Each row below is a small network's average activation on inputs in which a field has the value named, seen along a few directions.
Values that are neighbours, or in one group, have similar rows; names and order tell nothing.
(in the rows, 500 means zero)
Strong random noise was added to every row along 13 fixed directions; ignore it. To show where, here is one row again and again, with new noise each time:
[348 405 496 543 314 540 507 404 585 544 591 498 458 581 739 478 532 703
 312 712 763 747 541 610 457]
[437 610 405 748 669 622 732 441 352 505 642 484 766 449 370 449  16 623
 527 213 364 759 514 555 648]
[444 292 530 673 593 371 480 358 585 440 225 313 514 692 200 344 607 355
 509 596 591 428 486 571 497]
[624 335 556 492 664 555 367 484 482 178 358 440 579 348 385 323 838 319
 398 580 565 419 566 245 213]
[476 383 344 413 668 671 333 457 715 619 352 598 416 467 341 397 676 465
 495 478 418 358 611 699 311]
[356 411 414 659 534 730 500 488 578 447 464 363 577 508 642 479 447 496
 513 467 434 486 486 375 453]
[443 838 538 113 477 655 383 517 369 593 602 689 389 299 424 537 637 502
 533 450 530 405 489 144 367]
[355 516 620 637 436 590 537 470 472 548 529 527 446 778 585 549 500 462
 433 737 758 769 355 275 632]
[120 667 504 417 331 449 660 376 472 632 624 586 567 342 365 485 289 776
 410 365 560 446 689 555 626]
[492 218 518 662 285 453 655 613 450 396 418 447 539 520 666 343 452 378
 758 514 533 730 506 634 564]
[776 533 470 486 460 516 480 574 548 836 484 376 419 711 569 585 526 364
 936 632 379 667 418 796 599]
[633 737 626 232 229 396 433 459 418 667 513 277 377 509 521 507 590 478
 718 563 620 635 473 352 319]
[743 711 606 585 701 523 327 641 579 594 849 379 601 534 292 529 370 513
 426 485 247 370 465 385 621]
[257 407 398 482 616 472 520 356 514 495 459 728 504 439 230 351 505 630
 323 482 588 398 568 735 574]
[604 600 376 477 394 236 484 378 451 339 424 102 511 530 589 541 392 569
 354 443 542 469 404 448 358]


NAGIF, 14 values:
zom: [698 417 555 601 475 434 698 650 488 278 518 671 733 295 689 653 502 417
 308 424 556 903 833 463 361]
dirar: [500 584 499 496 512 491 464 381 380 623 564 360 412 551 377 347 249 649
 736 316 372 425 218 620 557]
zap: [458 541 665 380 162 240 611 475 550 687 201 477 223 816 474 592 585 353
 632 699 783 608 495 465 552]
gis: [206 313 455 458 523 626 493 378 456 309 255 714 330 451 479 325 575 430
 371 499 747 510 416 338 313]
lorat: [507 460 563 379 416 440 480 375 401 484 591 486 536 249 441 340 598 671
 592 460 561 551 567 653 400]
piv: [830 184 653 591 382 567 455 772 676 530 488 632 352 668 746 403 662 262
 656 606 486 809 531 722 404]
dip: [895 568 633 547 505 388 342 511 584 613 977 346 585 469 520 456 354 806
 272 499 444 738 509 689 367]
fop: [509 457 593 431 416 452 629 610 361 392 385 638 507 353 418 346 433 341
 595 302 574 667 639 363 377]
zuguf: [320 663 518 298 321 431 597 395 517 570 610 467 635 206 497 506 407 795
 416 344 523 423 877 577 369]
zabal: [466 327 307 490 716 673 509 549 368 301 258 824 450 493 688 599 642 352
 542 466 394 386 331 535 561]
ruke: [355 541 416 477 604 821 445 193 305 540 495 384 562 460 616 431 592 624
 659 676 640 576 255 457 413]
vife: [671 498 713 299 415 360 343 589 557 753 480 582 242 682 503 575 970 424
 701 965 583 287 425 715 635]
kiful: [321 396 493 533 485 669 495 573 648 505 387 638 464 500 500 564 611 361
 470 449 512 396 600 302 447]
nud: [329 172 578 645 848 703 382 320 354 230 507 651 637 355 193  78 594 583
 474 401 558 385 351 514 419]
NAGIF is arranged as a ring.
- List every value one step from dip, in the order listed. => lorat, nud
- List every value one step from zap, in the order listed. => gis, vife
- List every value one step from kiful, in the order listed. => zom, ruke
- List every value one step from piv, in the order listed. => dirar, zabal
